Each row below holds a small network's activations on one input, seen along a few directions.
In each table, some parts of the input vary, and every possible input appears once, in random order.
A made-up example of a description, with smaller parts first: line(4) and (point or ring(9) or (values(3) and ring(5))).
Shared parts are said once, and a part with two or three values counts as separate values.
In the rows, zero is written as 128.

Other details of the inputs vary at random and push rows far along two fixed directions, the same in every table; ignore that.

Rows:
R1: [156 129 152  76  80 213 136  92 151  84 178]
R2: [ 98 153  60 116 148  92  88 164 113 114  57]
R3: [130 154 106 117 117 134 121 131 129 103 100]
R4: [120 131 149 115 121 175 113  97 158 107 153]
R5: [137 121 142  84 123 173 152  98 155 107 152]
R6: [ 67 159  81 135 158  93 115 131 117 109  63]
R7: [ 50 157  64 175 181  92  90 151 131 116  23]
R8: [123 150 140 124 103 164 119  98 137  98 142]
R9: [169  79 174 236 163  80 131 171 130 229 154]
R10: [135 142 136 102 100 194 143  93 156  79 135]
R11: [135 150 155 106 105 175 120  84 150  94 162]
R12: [133 129 165 107 118 165 153  80 146 113 174]
R13: [189  98 176 211 137  74 119 171 115 222 173]
R14: [191  80 175 194 116  76 123 175  96 228 198]
R15: [128 108 173  84 112 162 173  72 119  84 135]
R16: [ 67 148  70 146 157  65 107 160  94 130  63]
R17: [189  77 168 210 153 102 149 169 141 212 152]
R18: [130 135 136 101 108 189 155  91 155  83 135]
R19: [156 113 157  89  84 175 178 100 127 110 184]
R20: [ 99 173  63 110 158  86  94 147 125  99  46]
R21: [133 112 134 118 122 175 139 120 149 116 139]
R22: [ 93 100 122 140 154 100 137 138  97 123  65]
R23: [108 131 109  91 129 166 138 113 142  96 116]
R24: [183  78 162 205 140  95 165 170 122 214 152]
R25: [193  84 155 194 157  46 155 185 108 229 151]
R26: [189  74 152 186 157  50 146 191 110 234 155]
R27: [131 123 138  90  97 186 166  97 137  93 154]
R28: [104 148  80 125 152  81 134 149 112 122  69]
R29: [119 130 148 127 117 151 151  97 133 119 150]
R30: [143 102 187  84 123 158 170  71 128  96 149]
R31: [191  86 179 190  96  89 137 164  91 212 204]
R32: [ 85 161  78 123 158  78  73 148 118 121  72]
R33: [156 143 130  99  95 137 142 115 121 108 144]
R34: [120 137 117 104 133 172 114 114 164  95 111]
R35: [128 136 152 135 126 161 121 100 153 114 146]
R36: [137 141 164  72  82 162 169  68 122  91 195]
R37: [136 117 173  93 110 178 150  79 150 116 194]
R38: [168  88 158 181 128  69 128 171  96 212 177]
R39: [140 134 129 111  92 180 130 118 136  96 139]
R40: [134 133 157  98  87 194 119  90 142  97 183]
R41: [172  88 160 226 123  72 116 193  94 226 161]
R42: [ 96 162  61 104 159  88  84 155 126 106  51]
R43: [102 134 141 107  99 191 139  86 140  83 151]
R44: [129 124 136 100  98 198 154  98 147  86 146]
R45: [ 91 108 123 112 173 103 124 122 120 113  64]
R46: [ 98 150  72 139 168 110  78 162 145 118  48]
R47: [ 94 167  68 138 167 112  86 149 146 100  36]
R48: [ 90 151  54 144 163  88  76 183 120 126  35]
R49: [ 87 165  84 126 161  71  98 137 115 116  74]
R50: [145 135 141 114 122 175 134 104 162 101 135]
R51: [175  84 164 202 118  62 139 179  85 222 180]
R52: [ 80 147  66 150 151 130  97 157 135 102  40]
R53: [152 118 145  70  97 156 163 105 125 112 179]
R54: [131 152 142 114  96 150 124 102 126 103 151]
R55: [ 57 139  73 154 177  95  94 154 122 131  54]
R56: [115 125 112 123 152 148 121 129 158 116 100]
R57: [125 145 144  90 120 127 147  91 126 108 161]
R58: [166 116 147  86  93 146 151 118 120 125 181]
R59: [ 61 155  69 114 160  83  99 142 108 111  68]
R60: [136 125 156  89 116 130 143  99 126 127 182]
R61: [147 136 124  94  87 146 137 123 114 104 147]
R62: [174  85 160 217 134  73 106 192 103 232 165]
R63: [166 150 156  65  86 188 145  82 151  80 174]
R64: [ 67 161  76 150 140 120  79 146 121 101  59]
R65: [123 125 148 100 127 140 137 101 136 123 163]
R66: [ 86 162  84 134 145  76 107 140 105 117  76]
R67: [109 136  98 139 169 109 130 140 142 129  75]
R68: [154 135 136  92 111 155 121 120 145 113 148]
R69: [ 78 151  78 165 177  89  61 163 135 135  51]
R70: [ 65 155  39 133 170  63 108 176 101 116  20]
R71: [ 78 143  63 116 165 102 112 154 124 111  52]
R72: [109 158 123  89 119 150  97 104 140  92 132]
R73: [134 138 169 107  85 203 144  70 151  86 180]
R74: [130 160 141  79  82 157 134  80 121  81 165]
R75: [141 130 119 104 103 125 145 134 109 118 138]
R76: [148 137 124 107 111 118 149 125 117 119 135]
R77: [191  81 180 184 133  64 133 168 106 230 198]
R78: [185  99 163 209 142  47 118 178 102 228 163]
R79: [112 125 150 102 107 192 134  86 148  96 166]
R80: [143 134 122 117  99 148 127 137 121 114 132]
R81: [111 145  81 110 158  82 106 155 123 125  77]
R82: [213  83 180 207 113 116 146 169 126 209 177]
R83: [ 68 108  91 139 187  79 110 152 102 123  25]
R84: [138 133 133  98 112 150 165 105 132 105 140]
R85: [101 138  89 107 162 109 121 139 138 117  80]
R86: [108 131 146  97  97 182 152  84 131  91 164]
R87: [135 122 132 110 112 186 127 116 152 103 139]
R88: [186  61 189 203 129  86 151 169 105 239 207]
R89: [125 121 151 112  98 151 155 102 118 119 173]
R90: [165  74 176 211 153 101 128 162 137 219 170]
R91: [156 145 139  70 106 144 153  96 134  96 159]
R92: [113 130 142 117 110 182 115 101 146 103 152]
R93: [105 148  91 114 161 106 130 132 136 111  76]
R94: [124 129 157 115  85 198 135  89 140  94 172]
R95: [ 75 155  86 138 175  82 108 135 125 121  66]
Description of these inputs: ring(5) and (point or (values(2) and ring(9))).
Question: The inputs of R46 and R1 match in every part but the ring(5) part. If R45 is changed in the same way as R46 into R1, which row does it become?
Answer: R83
Question: The inputs of R23 and R5 match in every part but the ring(5) part. If R55 is changed in the same way as R23 into R5, which row does it become?
Answer: R37
Question: Change only the values(2) part in R6. List by row number the other rows that result.
Answer: R84
Question: Change only the ring(9) part in R62. List by row number the other rows that result.
Answer: R14, R38, R40, R55, R59, R79, R88, R92

Rows:
R96: [100 126 112 181 166  73 119 144 108 148  65]
R97: [126 124 154 126 140 115 147 101 135 128 131]
R98: [ 75 144 113 138 140 127 109 131 117 142 122]
R99: [102 157  94 129 160  63 102 144 112 124  82]
R100: [137 142 135  66  65 207 132  88 141  66 168]
R101: [ 96 153  88 142 175 114 107 133 157 116  63]
R102: [ 69 151  70 164 166  83 119 151 115 115  21]
R103: [146 100 125 190 159  61  88 188 123 199 113]
R104: [106 120 138  86 134 140 139  96 133  90 129]
R105: [124 142 149 118 110 175 127  81 145  88 136]
R106: [133 125 129  93  88 148 146 116 113 102 146]
R107: [131 137 147  80 124 160 169  74 149  93 149]
R108: [ 87 140  84 120 141  89  99 140 102 109  70]
R109: [115 135 141  95 117 145 132 105 109 106 125]
R110: [110 134 106 115 166 100 127 145 120 141  87]
R111: [175 108 143 197 123  65 141 182  91 197 145]
R112: [193  83 153 174 136  96 124 172 133 210 175]
R113: [206  99 199 133  82 196 183  93 160 143 223]
R114: [ 98 176  60 136 171  81  80 159 138 117  56]
R115: [126 147 117  90 115 183 129 116 147  99 121]
R116: [194 114 165 184  95 118 134 162 119 181 183]
R117: [117 110 152 197 139 106 136 135 125 185 161]
R118: [130 143 129  86 132 169 123 109 152 110 132]
R119: [137 134 138  67 102 176 166  99 129  98 148]
R120: [145 112 159 104  83 205 149  97 144  88 172]
R121: [168 101 150 105 117 118 153 127 124 153 179]
R122: [135 131 114  69  96 155 152 105 126  94 146]
R123: [120 128 144 104 142 117 130 121 119 134 123]
R124: [100 147  95 141 137 138 101 153 125 120  70]
R125: [125 114 134  86 136 146 156 105 138 103 141]
R126: [162  96 164 213 163  82 120 159 139 205 134]
R127: [180 115 161 187 136  76 110 166 126 197 165]
R128: [121 137 119 117 130 137 163 111 137 108 109]
R129: [153 100 137 141 124 158 144 139 145 134 147]
R130: [190  66 201 174 105 151 143 130 126 172 206]
R131: [125 112 114 215 173  69  80 195 103 202  71]
R132: [100 154 113 156 127  99 108 139 113 145 147]
R133: [191 101 179 177 108  82 143 148  93 192 187]
R134: [116 134 127  71 116 128 126 101 126  97 138]
R135: [109 146 129 103 141 145 102 119 142 112 111]
R136: [106 140 100 126 125 125  85 136 124 110  97]
R137: [202 125 167 125  79 162 153 122 143 144 210]
R138: [115 126 111 109 151 150 119 122 155 103 112]
R139: [166 110 126 135 109 138 128 150 137 152 152]
R140: [135 105 152 105  97 166 166 106 121 100 156]
R141: [130 155 119 143 120 115  94 133 121 121 120]
R142: [ 44 167  69 100 129 129  90 116 122  88 100]
R143: [174  93 165 212 123 120 143 157 130 191 148]
R144: [126 169 117  46 111 149 144  80 136  68 148]
R145: [ 32 141  64 162 176  93  90 153 121 123  59]
R146: [ 91 129  84 107 148 128 141 133 128  94  75]
R147: [ 85 133 118  84 124 153 130  91 120  62 104]
R148: [128 114 153 111 130 159 122 106 151 108 148]
R149: [117 166  89  87 119 125 138 119 123  87 108]
R150: [117 130 125 119 120 135 141 136 109 124 108]
Question: What is each input in this table made of?
Answer: line(5) and (point or (values(2) and ring(5)))
Question: Change only the ring(5) part in R99. List by row number the other rows that result.
Answer: R111, R133, R144, R149
Question: A walk changes only the ring(5) part. It starts at R128 and steps to R102. List the rest of the walk in order.
Answer: R96, R97, R107

Rows:
R151: [ 66 195  34  77 129 136  72 131 137  39  39]
R152: [105 114  84 145 193  56 114 180 123 162  48]
R153: [ 82 145  90 129 150 217 101 103 193  64  56]
R154: [105 102 123 169 182  55 120 163 106 182  97]
R155: [ 85 188 111  45  75 200 107  61 135  18 148]
R156: [112 113 124 165 178  60  95 158 112 179 105]
R157: [103 116 126 124 140 115 154 114 109 123 130]
R158: [203  85 171 130  71 159 156 143 118 170 216]
R159: [ 96 162  78  83 122 151 129 127 115  69  72]
R160: [189 113 196 151  90 130 137 114 131 179 236]
R161: [158  94 165 192 121  84 161 142  96 183 148]
R162: [140 135 154 150 140  96 125 123 129 161 156]
R163: [167 166 171   6  72 226 165  32 169  45 211]
R164: [148 169 126  72 102 167 123  99 153  85 159]
R165: [198  74 186 122 103 140 198 125 126 163 204]
R166: [105 117 108 195 145  70 117 179  86 179  89]
R167: [148 106 123 147 171  73 109 171 128 175 104]
R168: [ 40 173  58  94 121 134  84 124 112  69  61]
R169: [ 94 103 135 236 178 140  93 163 162 168  78]
R170: [216  89 195 127  77 152 199 109 118 146 202]
Question: The inputs of R160 and R164 match in every part but one. If R156 is changed in the same way as R160 into R164, which row does it become?
Answer: R167
Question: What is each input in this table made of?
Answer: values(2) and (point or ring(9))

Rows:
R171: [143 103 171  92 110 151 153  90 133 126 196]
R172: [131 110 137 191 151 136 128 137 152 151 103]
R173: [127 138 130  45 113 166 139  85 142  69 130]
R174: [162 121 137 143  96 142 132 138 119 136 159]
R175: [106 117  95 169 165  69 132 166  96 159  65]
R176: [134 106 141 162 142  91 101 155 118 180 133]
R177: [146 150 125 107  95 159 124 102 138  94 151]
R178: [ 70 171  82 143 172  83  75 144 121 118  49]
R179: [119 152 108  67  94 187 118 100 136  63 141]
R180: [171  98 149 126 124 118 140 144 136 160 159]
R181: [151 144 142  87 116 148 145 106 146 100 149]
R182: [176 122 181 134  79 157 137 106 129 140 202]
R183: [144 103 162 145 112 129 124 137 111 163 164]
R184: [118 103 136 148 140 171 130 131 152 124 114]
R185: [135 149 120  93 109 143 144 106 140  90 124]
R186: [117 107 113 136 154  98 138 148 105 151  99]
R187: [107 138 149  66  87 183 164  64 126  62 167]
R188: [121 111 144 131 119 133 135 127 119 139 166]
R189: [137 118 107 148 135 113 129 170 122 164 122]
R190: [162 128 128 174 142  95 107 164 127 169 134]
R191: [138 162 130  64  79 192 155  75 151  75 168]
R192: [131 141 114  82 115 158 131 116 148 111 146]
R193: [158 110 120 163 139  99 101 169 127 175 134]
R194: [ 79 150  95 131 152  96 121 118 120 108  82]
R195: [171  89 158 131 121 121 153 145 113 157 151]
R196: [ 79 170  67 100 154 102 111 123 127  71  30]
R197: [ 82 151  96 148 146  95 110 130 123 121  93]
R198: [149 124 150 147  95 140 124 133 115 137 161]
R199: [159 115 185 127 118 202 152  85 172 118 179]
R200: [158 107 154 145 128 107 161 122 115 160 148]
R201: [ 99 157  83 121 176  83 106 146 125 107  43]
R202: [125 123 120 152 128 117  99 158 113 147 121]
R203: [114 156 110 146 146 103  87 145 128 130 101]
R204: [125 128  99 152 140  92 130 168 116 138  82]
R205: [ 84 174  68  88 119 152 125 123 132  72  80]
R206: [134 130 130  94 108 145 151 111 119  91 119]
R207: [156 130 124 165 146  94 128 165 132 181 132]
R208: [146 111 133 166 138  97  94 164 123 176 135]
R209: [ 67 160  80  48 148 143 120  91 135  58  71]
R210: [172  95 151 131 113 128 151 149 124 156 161]
R211: [ 86 160 102 133 134 110  97 121 121 110  82]
R212: [150 111 169 145 136 109 150 119 123 160 174]
R213: [147 119 166 152 129 114 138 125 128 162 182]
R214: [159  81 173 156 135 168 138 125 163 159 163]
R215: [131 114 141 180 126  96 117 157 101 172 125]
R216: [143 128 151 108 136 127 154 106 127 130 147]
R217: [105 121 126 151 133 172 133 122 150 106  95]
R218: [120 111 134 182 133  92 131 157 106 169 136]
R219: [ 92 132 125  76 119 158 141  90 123  80 138]
R220: [ 68 149  87 110 153 113  97 125 131 106  91]
Question: The inputs of R199 and R217 match in every part but one. If R178 is changed in the same way as R199 into R217, which row does it become?
Answer: R215
Question: The inputs of R206 and R201 match in every part but one. If R205 is changed in the same way as R206 into R201, which row does it become?
Answer: R207
Question: What is each input in this table made of?
Answer: ring(5) and (point or ring(9))
Question: Change only the ring(9) part in R196. List by row number the other rows that result.
Answer: R177, R182, R185, R191, R194, R197, R200, R211
Question: A walk changes only the ring(9) part. It starts at R193 and steps to R208. List the rest of the walk in order.
Answer: R176, R220, R171, R209, R173, R180, R192
Question: Which other rows agree with R179 in the ring(5) part? List them by row number.
Answer: R183, R184, R186, R188, R189, R195, R202, R210, R219
